These are the activations of a small neural network, seen along a few directions. Each row is one input.
Each table varies a few parts of the input and shows all the possible inputs, shuffled.
A made-up example of a description, with smaller parts first: one of 8 places around a ring, together with either a single point or one of 11 places along a line or (one of 2 separate values, together with one of 6 places along a line).
Shared parts are said once, and a part with two or three values counts as separate values.
In the rows, zero is written as 128.

Other details of the inputs vary at random and push rows far along two fixed directions, the same in every table; ignore that.
These rows show it; all are for the same input, with only those details redrawn:
[129 165 133 128 115 115 141 128 116 156 126 172 144 125]
[117 131 125 126 122 127 122 131 126 126 127 132 129 135]
[150 123 130 122 144 133 132 131  85 146 142  92 126 129]
[150  84 124 120 160 148 116 134  79 122 148  35 108 138]
[ 82 104 112 128 112 132  96 133 164  81 117 121 118 149]

Rows:
R1: [165  73 129 129 164 143 120 120  89 119 146  39 107 134]
R2: [112 141 122 136 108 119 127 119 140 133 121 156 145 139]
R3: [117 131 125 126 122 127 122 131 126 126 127 132 129 135]
R4: [147 157 138 123 127 119 150 118 131 146 120 180 132 112]
R5: [126 123 127 127 115 129 127 126 137 130 126 135 118 126]
R6: [136 163 130 135 110 121 138 123 125 159 126 171 142 118]
R7: [ 87 100 131 132 115 136 108 145 200  84 121 114 115 123]
R8: [168 111 135 128 147 136 141 119  99 146 137 103 116 114]
R9: [162 122 130 124 157 131 139 114  90 136 136  97 134 129]
R10: [ 87 101 110 123 123 136 101 137 175  76 114 126 105 138]
R11: [ 83  97 130 132 115 128 112 140 195  83 121 110 126 135]
R12: [155 130 124 125 155 137 132 133  91 142 138  97 123 119]
R13: [136 157 159 130 118 111 157 139 149 157 131 163 142 108]
R14: [128 169 126 131 127 112 145 125 117 150 123 173 152 127]
R15: [133 128 131 124 134 121 127 119 136 114 123 140 127 131]
R16: [153 121 130 120 142 141 136 133  89 148 140  96 116 118]
R17: [128 122 123 139 127 123 128 112 131 124 124 134 138 134]
R18: [145 165 133 129 127 120 143 117 128 145 120 179 141 113]
R19: [135 159 136 132 111 113 142 121 124 158 128 172 142 127]
R20: [126 136 124 140 117 124 125 116 147 126 118 160 133 120]
R21: [120 133 125 125 134 122 124 132 131 120 125 136 127 134]
R22: [160 115 155 122 145 140 153 145 123 151 144  92 116 105]
R23: [ 77 105 105 132 112 133  97 130 161  80 115 118 128 152]
R24: [151 128 125 126 143 143 130 132  86 148 140  93 125 120]
Q: What do these inputs look like to the network?
A: one of 4 places along a line, together with either a single point or one of 5 places around a ring
Q: Changing only the place on the line of 4 turns R9 into R15. The same change can be made to R23. Which row results?
A: R3
Q: Start at R24 and move only the place on the ring of 5, one step at a time. The first step leads to R12. Which rows follow, in order?
A: R18, R20, R6
Q: Which other rows does R20 become when the place on the line of 4 takes its other values? List them by row number.
A: R1, R8, R17

Rows:
R25: [125 219 120 138 115  90 133 108 100 161 118 222 185 144]
R26: [138  77 131 104 149 163 119 165 130 110 146  53  76 107]
R27: [162  60 145 147 135 151 116 130 153 116 145  50  91 106]
R28: [ 86 103  92 131 108 149  90 109 198  59  94 167 109 131]
R29: [107 216 146 122 103  97 156 153 120 180 127 211 165 124]
R30: [ 70 126 125 116  75 141 102 157 218  91 109 173  87 101]
R31: [157  60  92 119 176 155  96 119  87  79 130  49  76 136]
R32: [231 133 175 143 163 134 188 118  71 217 159  96 134  76]
R33: [126  61 126 140 145 138 119 127 124 117 143  24 129 146]
R34: [118 206 111 135 113  86 142 109  91 169 116 232 167 144]
R35: [ 49 124  90 139  97 124  77 112 169  60 100 161 147 161]
R36: [121  78 122 119 157 144 116 145 105  97 150  21 125 153]
R37: [237 118 163 115 153 122 169  88  34 194 151 114 114 122]
R38: [109 207 139 120  87 117 153 159 122 195 131 218 149 113]
R39: [ 61 118  70 137  85 142  74 111 160  72  98 159 118 164]
R40: [151  69 113 121 178 155 102 111 102  79 131  43 104 127]
R41: [144 198 161 123 124 104 180 131 155 160 123 223 157  97]
R42: [ 63 122 130 117 108 129 109 163 221  72 105 172 103 127]
R43: [137  80 142 111 173 149 126 155 123  89 139  41  96 119]
R44: [226 162 144 121 196 124 156 108  34 177 148 102 142 113]
R45: [ 42 129 111 121  63 142  82 160 194  99 114 152 105 137]
R46: [199 155 154 124 163 114 183 127  43 209 161  79 170 124]
R47: [150  63 102 118 188 142 102 116  95  81 133  44  88 146]
R48: [139  86 140 105 169 146 120 158 126  97 143  43  91 120]
R49: [152 191 164 128 123  94 183 119 167 166 120 218 167 103]
R50: [227 133 176 132 177 126 194 113  74 212 157  93 139  85]
R51: [ 93 104  84 131 107 150  86 108 185  60  92 162  94 137]
R52: [133  62 126 152 119 150  99 134 127 122 150  27 110 136]
R53: [182 165 156 116 165 125 173 153  20 204 159  84 152 114]
R54: [121 206 103 135 104 100 138 111  84 167 113 238 156 135]
R55: [137  53 121 123 125 134  98  98  80 105 142  51 105 179]
R56: [ 55 117  78 139  87 141  78 111 174  71 102 162 134 159]
R57: [150 185 169 140 118  94 185 110 169 170 120 216 165  95]
R58: [ 51 108 120 146  89 109 109 123 215  74 109 139 152 156]
R59: [127 184 148 160  82 103 162 122 140 196 124 209 178 110]
R60: [ 33 130 116 122  91 126  92 165 195  81 110 158 124 157]
Q: What do these inputs look like to the network?
A: one of 2 separate values, together with either a single point or one of 6 places around a ring or one of 11 places along a line
Q: Start at R30 and move only the place on the line of 11, one step at a time. The first step leads to R26. Which rows follow, in order?
A: R42, R48, R43, R41, R49, R57, R50, R32, R27
Q: Which other rows does R51 become when the place on the ring of 6 takes its other values? List them by row number.
A: R28, R31, R40, R44, R47
Q: Which other rows does R60 become when the place on the line of 11 takes its other values? List them by row number.
A: R29, R33, R36, R38, R45, R46, R52, R53, R58, R59
